A small network was shown many inputs. Here are its activations along a few directions, one row for each input.
Each table varies a few parts of the input and shows all the possible inputs, shuffled.
Descriptions start from the smaller parts, as in this example, which fits no table here: one of 6 places along a line, together with either a single point or one of 9 places along a line or (one of 2 separate values, together with one of 8 places around a ring).
Shared parts are said once, and a part with two or three values counts as separate values.

Other details of the inputs shift rows strongly along three fixed directions, in all tables alike. That doesn't count.

A family of inputs:
x1: 0, -1, -3, -11, 1, -9, 0, 5, 9, 0, -3, 5
x2: 16, 10, 3, 9, -4, 26, 3, 7, 12, 19, 3, 10
x3: 19, 0, -34, 4, 20, 49, -18, -9, 30, 1, 0, 41
x4: 39, 9, 8, -13, -36, 36, 0, 27, 3, 19, 33, 22
x5: 42, 29, 28, 0, -69, 15, 28, 45, -5, 61, 41, -1
x6: -30, -69, 21, 2, 28, -43, 2, -43, -40, -36, -56, 15
x7: 20, 2, -25, -3, 22, 56, -25, -4, 26, -18, 12, 30
x8: -12, 66, -62, 3, 40, -2, -17, -9, 53, 21, 21, -48
x9: -34, 22, 5, -7, -3, -81, 28, 4, -4, 17, -2, -80
x10: -42, -41, -16, 18, 17, 18, -39, -21, -9, -59, -31, 51
x11: -14, -11, 7, -2, 9, -16, 8, -18, -8, -5, -35, 10
x12: 3, -17, 54, -6, -41, -26, 29, 5, -51, 11, -4, -6
x13: 27, 10, -23, -3, 5, 45, -19, 5, 28, 1, 27, 21
x14: -36, -47, 13, 0, 39, -39, 2, -27, -13, -31, -60, -5
x15: -64, 44, -44, 36, 21, -109, -2, 12, 3, -14, 11, -99
x16: -15, 69, -62, -5, 43, -5, -19, 0, 60, 10, 34, -58
x17: -3, -33, -5, -8, 23, 10, -19, -30, -10, -32, -23, 45
x18: 44, 28, 39, -10, -77, 20, 32, 48, -18, 44, 52, -13
x19: 4, -28, 61, -3, -40, -16, 36, 13, -48, 6, -14, -8
x20: 3, -21, 59, 0, -35, -19, 27, 5, -52, 12, -8, -9
x21: 19, 7, -27, 3, 27, 58, -30, -15, 24, -15, 20, 32
x22: 14, -29, 2, -6, 10, 33, -7, -1, 7, -14, -17, 47
Description of these inputs: either one of 2 separate values or (one of 4 places along a line, together with one of 5 places around a ring).
Which other rows does x11 become when the place on the line of 4 takes its other values? List them by row number.
Answer: x9, x12, x18
Which other rows does x20 become when the place on the ring of 5 takes its other values? List them by row number.
Answer: x6, x12, x17, x21

A family of inputs:
x23: -7, 65, -62, 18, 20, -2, -20, 5, 52, 23, 44, -45
x24: -6, 73, -61, 0, 16, -3, -21, 5, 49, 16, 47, -41
x25: 27, 7, 16, 6, -48, 17, 13, 40, -2, 27, 29, 13
x26: -31, -26, 34, 13, -7, -58, 26, 1, -35, -1, -37, -34
x27: -29, -27, 32, 6, -10, -63, 24, 6, -32, -5, -35, -32
x28: 11, -25, -39, -30, 104, 44, -27, -74, 32, -35, -58, 70
x29: -14, 70, -54, 10, 24, -34, -13, 3, 46, 28, 60, -96
x30: 38, 0, 28, 2, -41, 54, 2, 18, -14, 14, 27, 36
x31: 37, 0, 28, -3, -43, 53, 8, 37, -8, 7, 19, 40
x32: -31, -24, 32, -2, -13, -66, 25, -1, -33, -7, -30, -26
x33: -21, -6, -39, 2, 41, 1, -26, -26, 17, -31, -27, 26
x34: 37, -1, 21, -2, -47, 44, 6, 37, -6, 14, 20, 45
x35: -32, -31, 32, 20, -5, -62, 28, 0, -33, 2, -36, -37
x36: -6, 65, -65, 11, 16, -9, -21, 9, 52, 23, 46, -42
x37: 30, 13, 22, -4, -48, 20, 7, 24, -13, 24, 36, 8
x38: -2, -14, -44, -29, 77, 12, -11, -57, 41, -22, -50, 15
x39: 34, 4, 22, -7, -46, 50, 4, 23, -17, 11, 25, 43
x40: -16, -29, -33, 1, 65, 49, -37, -40, 19, -61, -45, 64
x41: 23, 20, 24, 6, -46, 28, 14, 28, -11, 26, 26, 7
x42: -24, -34, 29, -1, -11, -70, 19, -7, -35, -2, -18, -34
x43: -25, -38, 29, 4, 12, -34, 9, -20, -32, -22, -36, -13
x44: -25, -29, 34, -4, -12, -68, 21, -7, -36, -7, -22, -32
x45: -25, -31, 27, 3, -12, -68, 18, -13, -39, 2, -20, -33
x46: 42, -6, 30, -5, -40, 52, 2, 30, -10, 7, 27, 35
x47: 45, -7, 36, -29, -25, 60, 18, 11, 12, 47, 0, 40
x48: 37, -1, 28, -7, -41, 55, 6, 32, -12, 5, 24, 37
x49: -17, -25, -36, -2, 62, 48, -40, -50, 12, -59, -39, 66
x50: -31, -26, 33, -6, -12, -66, 24, -5, -39, -9, -26, -29
x51: 34, 2, 29, 0, -37, 60, 7, 27, -14, 9, 22, 33
x52: -9, -37, -35, 3, 60, 43, -42, -50, 12, -52, -32, 62
x53: -19, 72, -60, 13, 19, -43, -9, 20, 54, 28, 50, -89
x54: -6, 69, -59, 12, 19, 1, -20, 6, 49, 20, 41, -43
x55: -21, -43, 22, 1, 9, -42, 6, -14, -28, -19, -29, -14
Describe the family of inputs behind these rows.
Answer: either one of 3 separate values or (one of 5 places around a ring, together with one of 6 places along a line)
Which other rows does x46 become when the place on the ring of 5 takes its other values? List them by row number.
Answer: x30, x37, x43, x44

A family of inputs:
x56: -28, 25, -18, 9, 24, -54, 10, -18, 9, 26, -6, -75
x57: -25, -48, 30, 17, -33, 0, -10, -8, -38, -43, -35, 50
x58: 0, -38, 28, 10, 0, 10, 21, -2, -17, 3, -42, 30
x59: 25, 27, 41, -22, -55, -37, 41, 28, -14, 53, 49, -56
x60: 24, 19, 33, -6, -24, 4, 25, 13, -3, 33, 32, -35
x61: -72, 21, 1, 24, -1, -103, 10, 10, -29, 4, 18, -89
x62: -10, -28, -19, 1, 52, 37, -18, -28, 23, -36, -58, 55
x63: -18, 16, -58, 2, 78, 0, -32, -52, 45, -15, -6, -23
x64: -18, -47, 46, 19, -41, -28, 29, 14, -69, -40, -31, 13
x65: 65, 34, -28, -17, -9, 112, -22, 33, 54, 10, 32, 88
x66: 12, -32, 38, -13, -23, -27, 24, -9, -30, 16, -8, -1
x67: 50, 53, -25, 27, -33, 63, -36, 50, 24, 8, 77, 25
x68: 55, 65, -16, -12, -54, 34, 12, 43, 24, 70, 75, -18
x69: 26, -76, 88, -31, -45, 19, 31, 0, -71, -9, -52, 68
x70: -30, 22, -49, -7, 45, -54, -4, -17, 34, 5, -13, -38
x71: -32, -36, -64, 11, 62, 34, -64, -24, 32, -75, -18, 43
x72: -24, 22, -30, -13, 58, -9, -16, -35, 26, -12, -14, -36
Describe the family of inputs behind these rows.
Answer: either one of 5 separate values or (one of 2 separate values, together with one of 6 places along a line)
What sort of input is x63?
Answer: one of 2 separate values, together with one of 6 places along a line

A family of inputs:
x73: -15, -56, 94, -21, -69, -47, 45, 10, -76, 8, -30, 9
x74: 32, -24, -33, 0, 61, 102, -50, -47, 18, -45, 7, 63
x75: 16, 30, -28, 79, -76, 85, -50, 89, -6, -38, 86, 57
x76: -72, -96, 7, 55, -24, -48, -38, 14, -66, -113, -44, 63
x77: -19, -50, 82, -13, -75, -48, 53, 16, -65, 18, -51, 16
x78: -32, 63, -33, 12, 33, -64, 19, 21, 39, 23, -5, -93
x79: 16, 73, -9, 26, -47, -34, 31, 33, 11, 89, 63, -88
x80: 51, 18, 5, -17, -45, 88, 6, 58, 39, 31, 32, 51
x81: 0, 77, 2, 26, -55, -29, 26, 38, 16, 86, 54, -89
x82: -60, 5, -74, 13, 113, -57, -40, -83, 26, -33, -26, -50
x83: -12, -63, 85, -1, -74, -54, 45, 10, -64, 32, -46, 8
x84: -33, 56, -54, 9, 40, -35, -2, -13, 29, 1, -15, -40
x85: -52, 5, -87, -8, 114, -83, -22, -47, 63, -37, -46, -47
x86: -46, -71, 47, 0, 23, -8, 6, -45, -56, -52, -85, 50
x87: -51, -14, -74, -18, 109, -64, -47, -84, 33, -51, -11, -62
x88: -29, 13, -32, -18, 38, -32, -31, -34, 28, -13, 24, -63
x89: 23, 46, -5, 4, -41, -47, 32, 53, 30, 84, 59, -89
x90: 71, 15, -3, -15, -42, 77, -17, 20, 12, 37, 74, 50
x91: -20, -83, 43, -35, 25, -25, 3, -38, -57, -73, -71, 41
x92: -40, 32, -32, 15, 43, -28, -23, -33, 22, 6, 10, -55
x93: -9, -85, 49, -2, 38, -15, 10, -53, -66, -66, -70, 34
x94: 22, -69, 98, -24, -57, -55, 51, 5, -88, -7, -16, -5
x95: -29, 56, -40, -11, 23, -79, 15, 25, 46, 23, 5, -88
x96: -22, 40, -41, 27, 41, -59, 12, 2, 42, 45, 12, -105
x97: 10, -54, 99, 8, -50, -51, 57, 3, -95, 12, -33, 4
x98: 13, -13, -34, -37, 41, 97, -52, -32, 34, -61, 7, 76
x99: 2, 73, 24, -2, -48, -12, 26, 35, -2, 45, 73, -102
x100: 75, 31, -10, -15, -49, 67, 3, 35, 20, 36, 48, 64
x101: 8, -3, -43, 6, 54, 111, -34, -7, 58, -35, -33, 86
x102: -33, 71, -32, 3, 25, -61, 3, -2, 13, 14, 23, -86
x103: 14, -16, -39, 17, 57, 106, -42, -13, 58, -24, -31, 79
x104: 54, 22, 5, -16, -50, 82, -21, 26, 19, 35, 69, 48
x105: 78, 27, 3, -23, -45, 68, -6, 31, 7, 27, 70, 59
x106: 17, -26, -47, -8, 49, 92, -48, -12, 66, -26, -22, 89
x107: 6, -71, 77, -1, -68, -58, 51, 5, -73, 35, -40, 10
x108: 2, -49, 106, -6, -51, -34, 54, 14, -95, -10, -35, -14
x109: 12, 82, -7, -14, -64, -50, 34, 54, 15, 67, 54, -69
x110: 59, 25, 21, 2, -36, 112, -17, 23, 10, 21, 67, 25
x111: 37, -14, -43, 9, 63, 93, -27, -11, 47, -34, -30, 89
x112: 70, 40, -5, 11, -39, 83, 7, 32, 13, 36, 39, 57
x113: -48, -67, 36, 9, 15, -10, 16, -39, -45, -41, -105, 56
x114: -67, 24, -81, -26, 101, -77, -38, -61, 38, -53, -30, -38
Describe the family of inputs behind these rows.
Answer: one of 2 separate values, together with either a single point or (one of 4 places along a line, together with one of 5 places around a ring)
The inputs of x105 and x97 match in every part but the choice among 2 separate values. If x109 is changed in the same way as x105 into x97, which row does it become?
Answer: x84
A walk changes only the place on the line of 4. It starts at x74 and steps to x82. List the rest of the walk in order.
Answer: x79, x96
Which other rows does x95 become when the place on the ring of 5 takes its other values? List them by row number.
Answer: x80, x85, x89, x106
Which other rows does x73 become when the place on the line of 4 takes its other values? List them by row number.
Answer: x77, x80, x98
Which other rows does x85 become when the choice among 2 separate values takes its other values? List them by row number.
Answer: x111
